Each row below holds a small network's activations on one record, seen along a few directions.
After each row come some of the record's fields: NOK, PESU, TEKO, BINA.
Not every record has every field; a missing one is left out.
Other fields move the rows too, some of them a lot.
In the rows, 500 means zero.
Random noise pushes rows far along 2 fixed directions. That doesn't count. These rows show it; they differ only by the noise:
[555 469 365 302 515 570 507 480 465 516 768 475 511 463 592 560 470]
[478 558 662 680 404 449 582 578 344 545 320 529 323 710 452 462 547]
[528 583 616 564 495 452 638 555 356 547 342 551 377 610 551 396 522]
[540 500 446 395 497 534 539 505 431 525 638 495 464 520 567 520 489]

[479 462 456 536 392 570 430 546 467 505 643 449 436 632 415 617 493]
{NOK: vikib, PESU: kalu, TEKO: fefi, BINA: nus}
[546 575 528 509 506 506 624 545 419 556 428 525 416 554 563 412 487]
{NOK: vikib, PESU: pogog, TEKO: fefi, BINA: dimi}
[507 455 385 435 404 598 417 518 459 506 806 441 432 590 460 665 477]
{NOK: duz, PESU: zepu, TEKO: fefi}
[424 410 560 581 415 469 441 468 543 494 466 473 542 441 434 544 558]
{NOK: vikib, PESU: pogog, TEKO: muro, BINA: dimi}
[520 489 479 398 635 433 554 430 568 472 427 540 654 291 624 389 499]
{NOK: suk, PESU: kalu, TEKO: muro}
[462 566 675 741 384 443 539 589 356 534 297 512 317 762 390 489 541]
{NOK: duz, PESU: zepu, TEKO: fefi}
[491 508 585 511 583 398 551 454 560 465 290 550 584 342 572 360 525]
{NOK: suk, PESU: pogog, TEKO: muro}
[431 505 627 612 526 398 503 483 575 461 225 521 551 420 494 403 516]
{NOK: vikib, PESU: pogog, TEKO: muro, BINA: dimi}
[427 311 404 452 415 513 279 418 628 425 749 412 613 390 420 697 520]
{NOK: suk, PESU: zepu, TEKO: muro}
[569 538 463 366 577 501 607 507 435 556 552 498 511 434 639 445 479]
{NOK: suk, PESU: pogog, TEKO: fefi}
[481 475 496 561 363 550 478 550 412 555 628 447 392 666 411 621 514]
{NOK: vikib, PESU: kalu, TEKO: fefi, BINA: nus}
[475 441 473 446 567 454 444 428 644 409 453 526 663 302 562 452 513]
{NOK: suk, PESU: kalu, TEKO: muro}
[596 574 433 359 578 546 602 534 412 534 598 529 472 507 606 431 430]
{NOK: vikib, PESU: zepu, TEKO: fefi, BINA: nus}
[516 529 471 507 418 574 516 564 374 577 656 474 388 652 464 595 522]
{NOK: duz, PESU: kalu, TEKO: fefi}
[544 574 551 561 479 486 584 572 402 541 443 504 377 622 501 465 490]
{NOK: suk, PESU: zepu, TEKO: fefi}
[526 454 321 332 466 616 472 495 502 529 827 431 520 484 543 619 474]
{NOK: vikib, PESU: kalu, TEKO: fefi, BINA: dimi}
[534 486 371 389 520 583 449 483 549 497 678 478 525 494 494 565 466]
{NOK: suk, PESU: pogog}
[554 521 341 416 553 552 406 497 603 409 638 492 552 527 472 525 413]
{NOK: suk, PESU: zepu, TEKO: mado}
[589 572 391 347 655 521 563 477 580 456 522 539 597 377 603 370 429]
{NOK: vikib, PESU: zepu, TEKO: mado, BINA: dimi}
[461 454 456 535 375 561 400 540 449 492 681 442 431 650 398 654 520]
{NOK: suk, PESU: kalu, TEKO: fefi}
[462 463 499 517 521 487 405 465 596 425 491 510 574 435 465 498 495]
{NOK: vikib, PESU: zepu, TEKO: muro, BINA: nus}
[446 409 503 537 465 486 401 454 603 443 490 481 579 423 454 552 504]
{NOK: vikib, PESU: pogog, TEKO: muro, BINA: nus}
[425 496 632 703 335 485 509 572 378 561 409 468 350 718 387 566 554]
{NOK: vikib, PESU: kalu, TEKO: fefi, BINA: nus}
[740 710 329 120 846 548 808 499 449 590 537 602 577 290 857 217 393]
{NOK: suk, PESU: kalu, TEKO: mado}
[436 418 537 519 493 447 438 430 594 459 441 495 604 359 502 503 535]
{NOK: vikib, PESU: pogog, TEKO: muro, BINA: dimi}
[551 415 175 201 566 641 357 417 682 439 929 436 656 360 520 639 391]
{NOK: vikib, PESU: pogog, TEKO: mado, BINA: dimi}
[497 446 457 338 649 439 492 381 636 443 479 521 732 188 649 435 510]
{NOK: duz, PESU: kalu, TEKO: muro}
[479 511 565 555 436 495 519 547 423 529 470 486 403 599 484 517 527]
{NOK: suk, PESU: pogog, TEKO: fefi}
[372 469 733 803 428 340 442 505 532 436 119 508 512 546 378 463 592]
{NOK: duz, PESU: kalu, TEKO: muro}
[605 679 622 543 577 466 758 604 280 609 290 595 310 621 598 298 472]
{NOK: vikib, PESU: zepu, TEKO: fefi, BINA: nus}
[525 545 528 553 410 544 553 579 341 571 580 495 326 689 446 538 498]
{NOK: vikib, PESU: zepu, TEKO: fefi, BINA: nus}
[519 363 328 321 503 559 368 416 615 452 829 455 628 326 519 631 472]
{NOK: suk, PESU: zepu, TEKO: muro}
[568 527 325 369 553 591 444 493 555 472 709 477 539 517 513 560 421]
{NOK: duz, PESU: zepu, TEKO: mado}
[413 517 707 767 329 448 551 589 339 574 299 479 321 743 383 520 573]
{NOK: vikib, PESU: kalu, TEKO: fefi, BINA: nus}
[544 373 292 144 639 554 450 358 649 458 803 474 759 123 679 517 470]
{NOK: vikib, PESU: kalu, TEKO: muro, BINA: nus}
[496 520 496 572 402 561 486 562 401 547 590 476 372 697 408 595 515]
{NOK: suk, PESU: kalu}
[456 483 661 557 583 364 530 445 588 433 198 554 621 303 575 344 560]
{NOK: suk, PESU: pogog, TEKO: muro}
[486 526 571 637 379 518 527 574 355 578 500 486 338 724 396 572 540]
{NOK: suk, PESU: kalu}
[524 526 537 475 600 435 539 451 564 450 352 562 588 369 576 367 494]
{NOK: duz, PESU: zepu, TEKO: muro}
[367 280 419 486 399 523 228 413 686 411 716 392 645 376 387 732 508]
{NOK: vikib, PESU: pogog, TEKO: muro, BINA: nus}
[491 470 399 497 397 602 396 523 489 520 752 437 437 664 359 688 478]
{NOK: duz, PESU: zepu}
[554 458 244 290 497 658 404 488 551 516 922 424 523 507 488 676 403]
{NOK: vikib, PESU: pogog, TEKO: mado, BINA: nus}
[582 576 417 398 628 514 552 502 521 475 509 540 518 467 574 406 427]
{NOK: suk, PESU: zepu}
[490 487 524 489 553 456 483 445 588 453 398 534 596 359 546 438 503]
{NOK: duz, PESU: pogog, TEKO: muro}
[486 646 673 763 476 451 553 585 449 493 144 564 363 733 379 389 512]
{NOK: duz, PESU: pogog, TEKO: mado}
[300 297 618 749 199 481 283 485 545 519 518 386 455 615 254 779 640]
{NOK: suk, PESU: kalu}

Here are new rows. What are their fields?
[470 405 426 484 350 603 409 513 464 535 770 408 432 598 433 687 507]
{NOK: vikib, PESU: pogog, TEKO: fefi, BINA: nus}
[396 401 564 655 374 478 361 484 554 461 473 467 495 540 347 592 532]
{NOK: vikib, PESU: pogog, TEKO: muro, BINA: nus}
[465 554 672 676 554 382 546 505 528 450 122 585 527 466 496 318 531]
{NOK: vikib, PESU: kalu, TEKO: muro, BINA: nus}
[477 501 511 588 346 576 505 568 354 586 627 464 342 720 384 615 539]
{NOK: vikib, PESU: kalu, BINA: dimi}
[580 611 434 430 621 525 546 520 527 473 459 545 520 499 567 399 428]
{NOK: duz, PESU: pogog, TEKO: mado}
[516 382 325 287 573 546 393 398 673 424 730 478 699 230 575 534 472]
{NOK: vikib, PESU: pogog, TEKO: muro, BINA: dimi}
[510 542 612 552 592 402 578 480 527 456 258 577 523 389 556 331 486]
{NOK: vikib, PESU: zepu, TEKO: muro, BINA: nus}
[473 475 433 526 409 575 404 518 488 518 660 445 440 639 372 653 488]
{NOK: duz, PESU: pogog}
[588 575 421 387 691 463 519 465 613 399 412 569 627 380 587 346 420]
{NOK: suk, PESU: zepu, TEKO: mado}
[542 658 630 604 512 482 725 592 316 612 255 577 334 651 543 333 523]
{NOK: vikib, PESU: kalu, BINA: dimi}
[424 462 498 628 331 568 381 541 456 523 628 431 395 711 309 696 544]
{NOK: duz, PESU: kalu}
[513 454 356 380 478 605 424 474 548 516 753 450 518 501 471 625 476]
{NOK: suk, PESU: pogog}
[525 590 538 592 488 521 579 572 431 570 387 510 378 640 468 451 485]
{NOK: vikib, PESU: pogog, TEKO: mado, BINA: dimi}
[530 424 400 260 588 519 520 408 567 537 649 473 659 239 658 514 519]
{NOK: suk, PESU: kalu}
[391 414 531 663 249 552 349 539 446 512 631 415 356 740 308 731 546]
{NOK: duz, PESU: pogog, TEKO: fefi}
[446 449 531 543 515 460 419 474 590 435 437 511 563 410 480 494 491]
{NOK: vikib, PESU: pogog, TEKO: muro, BINA: nus}
[429 367 478 510 433 488 373 439 593 465 584 447 607 406 443 615 557]
{NOK: suk, PESU: kalu, TEKO: muro}
[528 454 365 261 664 483 470 388 676 427 572 521 744 179 665 426 475]
{NOK: suk, PESU: kalu, TEKO: muro}
[538 541 465 438 531 522 555 522 440 498 545 523 478 515 566 453 478]
{NOK: vikib, PESU: kalu, TEKO: fefi, BINA: nus}
[453 399 330 463 452 569 259 436 677 377 714 448 624 490 376 680 463]
{NOK: duz, PESU: kalu, TEKO: mado}
[529 565 501 497 506 536 570 543 422 556 513 511 411 601 468 489 466]
{NOK: vikib, PESU: pogog, BINA: nus}
[526 552 601 419 633 412 707 455 477 569 252 569 560 285 697 273 535]
{NOK: vikib, PESU: pogog, BINA: dimi}
[557 590 476 435 586 538 588 521 462 533 479 539 480 507 546 418 451]
{NOK: vikib, PESU: pogog, BINA: nus}
